A small network was shown many inputs. Here are its activations along a few directions, one row for each input.
In each table, some parts of the input vary, and every possible input appears once, in random order.
A made-up example of a description, with smaller parts first: one of 5 places around a ring, together with either a single point or one of 9 places around a ring or (one of 3 separate values, together with one of 4 places along a line).
Shared parts are said once, and a part with two or three values counts as separate values.
(in the rows, 128 means zero)

Other details of the inputs shift rows strongly along three fixed directions, in all tables alike. That doesn't count.

A family of inputs:
R1: [120 131 111 134 120 140 148 138 158 138 125 124 133]
R2: [169  91  69 144 166 139 133 197 153 119 115 130 125]
R3: [131 132 134 112  99 141 111 121 134 130 141 108 126]
R4: [147 100  91 129 121 138 146 145 145 133 123 103 155]
R5: [ 93 123 157 105 155 104 147 121 134 136 147 163  83]
R6: [183 103 100 183 161 103  53 174  64 140  92 135 135]
R7: [159 102 101  97 133 131 139 156 159 131 126 116 116]
R8: [115 130  81 123  64 176 167  99 220 108 139  51 194]
R9: [112 159 177 151 135 111 120 100  73 116 124 156 121]
R10: [144 118 129 174  98 118 103 121  78 114 101 130 172]
R11: [112 162 180 121 153 113 113 108  74 102 120 167 114]
R12: [135 108 118 136 153 133 140 172 160 141 119 133  97]
R13: [145 131  94 126  73 152 117 113 103 119 115  84 188]
R14: [181 103  83 179 155 119 138 197 106 135  88 128 137]
R15: [ 97 129 147  91 139 128 164  85 166 118 163 129 107]
R16: [ 91 127 168  85 122 115 149 100 161 150 163 128  79]
R17: [113 125 140 123 157 116 126 140 129 133 141 167  86]
R18: [119 115 121 129 155 132 147 127 172 116 151 140 102]
R19: [114 146 137 105  98 148 133 117 157 142 142 111 128]
R20: [115 128 132 125 185 116 163 142 174 123 144 167  78]
R21: [113 148 151 126 104 137 129 101  94 133 118 126 159]
R22: [143 148 162 116 161 107  99 153  51 122 101 166  92]
R23: [152 144 125 165  89 144 112 108  74 114  98 109 194]
R24: [117 161 155 107 136 122 125 119  91 122 124 152 117]
R25: [115 150 133 123 134 131 132 128 129 127 133 141 118]
R26: [171  81  87 116 170 120 159 190 175 142 128 126  95]
R27: [102 142 139 131  44 151 133  87 136 145 128  61 170]
R28: [138 131 135 136 119 123 107 116  85 103 115 134 156]
R29: [103 159 173 108  81 141 120  88 103 143 135 105 150]
R30: [104 121 124  95 112 135 150 124 212 146 169 112  97]
R31: [105 144 141 142 117 104  73  84  94 148 131 136 153]
R32: [ 93 135 159 124 181  99 102  86 123 130 158 165  94]
R33: [171  96  70 161 134 137 126 166 137 107 108 121 152]
Each input here is: one of 3 separate values, together with either a single point or (one of 2 separate values, together with one of 5 places around a ring).
Q: Changing only the choice among 3 separate values turns R4 into R15. The same change can be made to R13. Which row results?
A: R28
Q: Which other rows agree with R22 in the choice among 3 separate values? List them by row number.
A: R3, R6, R7, R12, R16, R19, R26, R27, R29, R30
Q: Which other rows does R6 become when the choice among 3 separate values takes its other values? List them by row number.
A: R31, R32
Q: Which other rows does R17 become when the choice among 3 separate values takes its other values? List them by row number.
A: R18, R30
Q: Which other rows does R20 become when the place on the ring of 5 takes its other values? List them by row number.
A: R8, R9, R11, R23

A family of inputs:
R34: [102 144 179 112 139 130 142 114 120 131 139 138 104]
R35: [114 137 134 150 143 122 127  88 111  91 125 145 142]
R36: [138 110  96 162 135 125 141 163 146 142 114 124 117]
R37: [117 162 195 110 101 118  86  87  64 117 136 139 128]
R38: [122  99  93 112  99 146 170 127 190 147 129  80 155]
R39: [148  82  65 132 148 117 151 165 181 141 126 104 116]
R40: [137 115 128 152 163 115 150 156 134 146 124 156  88]
R41: [179  92  69 129 131 145 137 179 151 118 110 111 149]
R42: [ 69 167 206  81 140 108 102  72 126 125 166 150  76]
R43: [154 139 131 184  57 121  38 110  31 124  87 112 192]
R44: [195  94  46 204 150 141 118 206 124 128  84 100 165]
R45: [122 121 116 130  99 137 142 108 142 151 126 103 149]
R46: [127 111 155  99 188 106 132 143 110 129 137 153  83]
R47: [134 113 158 101 181 110 121 149 120 123 138 157  80]
R48: [133 115  84 120  96 163 196 132 215 129 141  56 152]
R49: [136 140 149 144 115 138 101 121  95 123 118 132 125]
R50: [153 126 118 115 182 112 159 179 123 123 116 164  97]
R51: [160 124  81 157 119 149 107 162 135 127 110 125 158]
R52: [107 140 173 102 214  95 129 136 133 143 145 181  64]
R53: [ 90 130 137 121  95 137 121  97 174 144 154 120 129]
R54: [144 129 103 168  73 135 100 119  91 144  91  91 188]
R55: [112 163 159 138 102 116  66  96  41 126 117 148 163]
R56: [108 111 120 107 141 130 197 141 211 140 157 121  92]
R57: [123 157 186 133 156 108  85 125  76 119 122 172  81]
R58: [118 115 103 151 120 134 141 139 167 146 134 113 141]
R59: [192 100  58 166 164 114 106 201  87 118  82 136 135]
R60: [148 136 138 140 101 145 116 133 109 118 117 113 141]
R61: [100 155 186  98 112 116 114  86  82 119 147 130 123]
R62: [109 137 131 116 107 132 111  86 138 139 147  96 156]
R63: [130 127 117 103 116 142 172 121 174 134 137  87 143]
R64: [144 119  89 111 114 137 155 143 148 122 128 105 144]
R65: [119 133  96 110  83 169 155 115 187 126 141  94 146]
R66: [152 138 134 171 128 133 110 141  73 126 100 126 141]
R67: [ 86 146 157  93 119 123 122  80 138 130 156 106 115]
R68: [117 153 174 132  95 129  95  98  55 127 104 116 167]
R69: [118 143 137 138 105 142 100 108 141 127 135 113 144]
R70: [133 166 117 172  28 167 111  92  80 125 101  82 221]
R71: [ 95 141 194 103 147  88 119 106  83 133 146 177  81]
R72: [128 133 130 114 164 124 174 164 146 122 136 157  89]
R73: [106 150 149  93 162 123 160 118 145 134 143 158  95]
R74: [161 124 134 143 179 110 112 182  55 123  84 176 120]
R75: [122 142 102 151  67 162 131 106 144 130 118  59 183]
R76: [108  94  96  88 136 132 189 113 229 150 171  98 102]
R77: [156 116  78 124 138 133 128 159 159 118 123 119 126]
R78: [123 116 142 129 163 102  97 137 127 141 143 164  95]
R79: [185  84 103 172 159 112 108 207  92 121  88 158 113]
R80: [159 119 105 149 102 139 104 122  89 125 109  90 171]
R81: [ 78 145 181  87  96 125 152  83 167 131 168 137  95]
R82: [161 120 136 184 141 116  93 125  27  85  85 163 170]
R83: [120 124 184 130 183  94 131 152  90 140 126 195  65]
R84: [122  85 111  85 155 122 173 148 219 140 161 124  83]
R85: [155 105 112 137 118 121 122 153 126 129 123 127 129]
R86: [172 120  77 162 139 137 113 186 120 115  95 133 130]
R87: [156 128 138 114 182 105 123 171 102 112 126 183  82]
R88: [148  93  74 149 166 136 177 131 177  92 130 123 140]
R89: [ 71 144 193  92  91 116 113  64  98 140 152 132 127]
R90: [170 128  92 176 112 130  97 148  84 128  76  89 181]
R91: [151  96  53 151  67 163 143 138 203 136 121  59 169]
R92: [101 135  95 115 114 158 172 119 214 140 157  99 143]
R93: [125 124 107  97 129 145 176 149 191 113 147 126 104]
R94: [100 133 159  81 151 131 141 101 173 131 170 131  78]
R95: [160  99 101 137 202 109 111 182 151 125 129 147  91]
R96: [128 116 138 120 200 107 178 123 149  89 148 177  92]
R97: [ 84 130 159 101 141 102 120  94 141 150 164 149 101]
R98: [163 119 118 128 182 113 113 175 102 121 118 179  87]
R99: [ 92 154 157  91 115 129 127  82 112 130 150 137 122]
R100: [159 119 108 140 120 128 106 150  73 120  96 126 163]
R101: [129 121 132 149 155 104 108 141 108 151 115 154 126]
R102: [104 145 157 112  62 156 118  87 130 125 134  89 158]
R103: [135 111  90 109 168 129 138 159 190 123 149 137 109]
R104: [ 80 183 170 103  79 136 115  60 104 135 136 120 154]
R105: [146 144 158 148 150 113 101 134  58 129  99 147 128]
R106: [ 74 188 182 120  85 136 114  75  92 127 139 139 134]
R107: [ 84 173 137 116  45 154 115  53 134 139 136  82 207]
R108: [142 104  88 130  76 150 133 109 179 142 138  78 162]
R109: [103 118 138 127 207 108 148 111 156  98 156 181  97]
R110: [114 135 132 119 133 139 159 140 141 127 130 133 122]
R111: [149 112 106 164  90 141 113 135 124 134 112 114 145]
R112: [154 129 141 149 137 126  89 165  50 112  93 169 126]
R113: [ 77 150 166  88  77 133 159  65 161 145 157 104 139]
Q: Describe the family of inputs behind these rows.
A: one of 5 places along a line, together with either a single point or (one of 3 separate values, together with one of 5 places around a ring)
Q: Changing only the place on the line of 5 turns R50 into R104. The same change can be made to R85. Which row results?
A: R43
Q: Changing only the place on the line of 5 turns R41 into R98. The same change can be made to R74. Which row results?
A: R73
Q: Changing only the place on the line of 5 turns R91 into R111. The same change can be made to R90. Which row results?
A: R105
Q: Which other rows does R98 become when the choice among 3 separate values takes its other values? List them by row number.
A: R94, R108
Q: Start at R56 and move only the place on the ring of 5, one step at a time. The first step leads to R113. Which rows follow, in order?
A: R71, R85, R81
Q: Which other rows does R62 become when the place on the line of 5 takes its other values? List them by row number.
A: R46, R61, R67, R80
Q: Which other rows does R99 become when the place on the line of 5 takes its other values? List them by row number.
A: R55, R59, R64, R100

A family of inputs:
R114: [154 131 165 124 154 113 103 161  45 110 102 166 101]
R115: [132  97  87 119 173 122 158 160 217 121 160 134  83]
R116: [127 136 184 132 201  93 150 161  81 125 117 192  69]
R117: [157 125  74 124  70 159 113 113 145 114 124  58 205]
R118: [ 94 182 143 129  46 150  78  58  85 110 120 108 198]
R119: [161 148 126 151  62 157 103 136  69 108  87 108 181]
R120: [129 116 172 125 176  87  98 120  96 135 144 173  90]
R121: [ 41 150 212  99 121 102 131  45 137 150 172 155  94]
R122: [123 161 157 155  90 138 131 125  75 126 105 146 151]
R123: [158 105  67 161 158 137 154 159 157 125 106 105 153]
R124: [180  99  80 146 123 131 109 215 144 185 107  99 106]
R125: [107 101 139  86 186 106 130 127 170 128 160 158  52]
R126: [ 84 133 118  65 133 134 176  76 215 129 177  95 123]
R127: [182 111 106 213 150 115  81 180  65 126  86 166 138]
R128: [ 87 150 172  81  69 141 150  61 121 132 154  97 150]
R129: [134 105  48 138 134 162 182 152 228 122 129  88 151]
Q: Describe the family of inputs behind these rows.
A: either a single point or (one of 3 separate values, together with one of 5 places around a ring)
